Each row below holds a small network's activations on one input, seen along a few directions.
In each table, some parts of the input vary, and every possible input appears once, in random order.
Descriptions start from the smaller parts, as in this example, which fits no table here: one of 4 places along a line, together with either a single point or one of 11 places around a ring or (one of 2 separate values, together with one of 8 places around a ring).
Shared parts are said once, and a part with two or three values counts as separate values.

Other details of the inputs vary at random and push rows far along two fixed directions, the same in every table; ignore that.

Table:
r1: [ 11 -24 -27  -4 -14  39  -2 -29  -2  -5  -9 -18 -10]
r2: [-11  23  53 -11  45  19   5   3  12  28   8  -5  -9]
r3: [-59  14  45   2  60 -83 -16  -1 -13   6   7  51 -59]
r4: [-48  17  16   2  14 -81  -5  21 -16  -8  12  50 -29]
r5: [ 22  -5  -5 -15   0  58   5  -6  16   8 -14 -34   5]
r6: [ 16 -21 -61   8 -28   5 -10 -20  -1 -49 -42   7   3]
r7: [ 28 -16   0   6  -8  53  14 -31  16   9  -4 -29   6]
r8: [  -9   -5 -111   12  -39  -51   -1   -1   -5  -42  -48   38   -7]
r9: [ -5  20  54   5   6 -10  24  15  11  18  28   2   7]
r10: [ 12 -40 -99  14 -17 -46 -41 -26 -20 -46 -55  32 -23]
r11: [ 28  -8  31  -6  21  28 -13 -12   4  25  15 -25  -3]
r12: [  24  -23 -100   11  -54  -37  -25    3  -18  -53  -35   19   10]
r13: [ -56   34   38   30   39 -107   14    4   -8    3   13   67  -33]
r14: [-53  15  32   1  50 -70 -20  -1 -18 -12  -1  51 -44]
r15: [  9  -5 -30  -4 -44  27  11  -3  -6  -8   6 -11  17]
r16: [-16  -8 -69   1 -39 -41 -13   9 -23 -61 -27  38   3]
r17: [  6  19  22 -13  -5  23  22  24  17  26  17 -18  15]
r18: [ 24  -5  34 -10  22  29 -12 -10   0  18  12 -26   2]
r19: [ 37   1   1  -8 -29  41   1  12  -5  -2  15 -28  44]
r20: [ 10   0  47   3  44   7 -10 -22   1  42  21 -10 -17]
r21: [ 30 -15   8   0 -11  50   8 -18  18   4  -3 -31   7]
r22: [ 40  -3 -13   1 -32  40   4  -5  -3  13  14 -29  34]
r23: [-12  16  48  -5  52  15  12 -13  18  48  11  -6 -25]
r24: [  4  21  26 -16  -3  23  22  25  12  18  14 -20  20]
r25: [-16 -12 -23  -5   3 -21 -16 -12 -13 -30 -21  15 -24]
r26: [ 29 -19   5   0 -12  53  11 -21  17   9  -6 -28   8]
r27: [  8   8  53  -7  39  13 -13  -4  -3  21  18  -9  -1]
r28: [-6 24 63  0  8 -3 27 16  7 13 29 -4 14]
r29: [ 25   0 -24 -13 -37  50  20  14  15  13  -4 -25  28]
r30: [ 16 -18 -76  11 -41 -42 -23   3 -19 -33 -27  25   7]
r31: [ 14  -7   1 -12  10  48   7 -11  19  25 -13 -23  -4]
r32: [ -2   6  32 -14 -17  26  16  13   0  21  28 -13  13]
r33: [ 17 -27 -92   1 -26  12 -13 -15   7 -36 -55   1 -12]
r34: [-7 27 65  1 11 -1 23 17  5 12 30  3 19]
r35: [-72  -8 -13  37  52 -73 -37  13 -16  -8   2  24 -26]
r36: [ -1 -10 -53  18 -40 -38   6   0  -4 -37 -27  31   3]
r37: [-63  31  49   0  39 -96  -3  23 -21  -3  20  55 -32]
r38: [-17  -2  46 -11  27  12   1 -10   0  25  14  -3 -23]
r39: [ 39  -2  -1  -9 -31  38   2  11  -4   1  14 -35  39]
r40: [ 26 -11  13  -5  -8  49   8 -16  14  -1  -4 -32  12]
r41: [-14  34  45 -12  20  -1  18  29   6  21  21   2  14]
r42: [ -7 -14 -28  15 -27  42  -8  33   4   6  28 -51  50]
Description of these inputs: one of 2 separate values, together with either a single point or (one of 4 separate values, together with one of 5 places along a line).
Question: Changing only the choice among 2 separate values turns r40 into r28. The same change can be made to r25. Which row results?
Answer: r37
Question: Changing only the choice among 2 separate values turns r18 into r39. The same change can be made to r26. Which row results?
Answer: r36
Question: Which other rows does r4 become when the choice among 2 separate values takes its other values? List them by row number.
Answer: r3
Question: Which other rows does r17 become when the choice among 4 separate values takes its other values? List them by row number.
Answer: r4, r9, r12
Question: Which other rows does r36 become when the choice among 4 separate values takes its other values? List them by row number.
Answer: r29, r30, r32

Table:
r43: [-10 -18   5   6 -13  37   1  11   4  17  24 -39  24]
r44: [  9  12   0 -31  -3  46   6  11   5  15   6 -28   5]
r45: [ 16 -32 -49   3 -65  34  -2  -6  -5 -54 -11 -18  16]
r46: [ -1  31 109  -7  29  24  45   1  26  47  30 -14  -3]
r47: [ 42  -2  25 -10 -30  23  14  -6  -3  12  18 -15  15]
r48: [-45   3 -56  -1  13 -80 -29  21 -12 -21 -36  53 -40]
r49: [-19  38 107 -37  47  36  20  16   6  56  45 -11  -3]
r50: [ 48 -23 -76   2 -65  27  -3 -20 -14 -25 -20  -3  26]
r51: [ 33   6   4  -3 -17  25   6  -4   0  27  25 -25  19]
r52: [ 26 -25 -81  13 -42  36  14  -7  26 -16 -36 -16  15]
r53: [  4 -31 -62   8 -56  41  -4 -11 -12 -42 -13 -16  25]
r54: [ 19   1  21 -39 -16  42  15   8   3  -2   3 -17   5]
r55: [ -23   -5  -46   24    4 -100  -25    7  -17   -6  -12   56  -25]
r56: [-48  20  34  22  72 -98 -26  28 -10  14   6  45 -27]
r57: [-33   7 -30  21  29 -95 -34   2 -24 -46 -33  66 -20]
r58: [ -9  37  88  -1  45  28  41   2  31  61  37 -22  -1]
r59: [ 27   6   7  -1  10  34  -6   8   3   6   7 -37  27]
r60: [  4 -29 -71   9 -50  33  -8  -7  -8 -36 -10 -30  24]
r61: [-32  -7  72   6  95 -38 -29 -43  -6  35   7  23 -75]
r62: [-19   5 -16  13  21 -99 -30   3 -15 -55 -29  61 -24]
r63: [ 12   6  13   1  -9  45  33 -13  21  13  -5 -13  14]
Question: What is each input in this table made of?
Answer: either a single point or (one of 4 places along a line, together with one of 5 separate values)
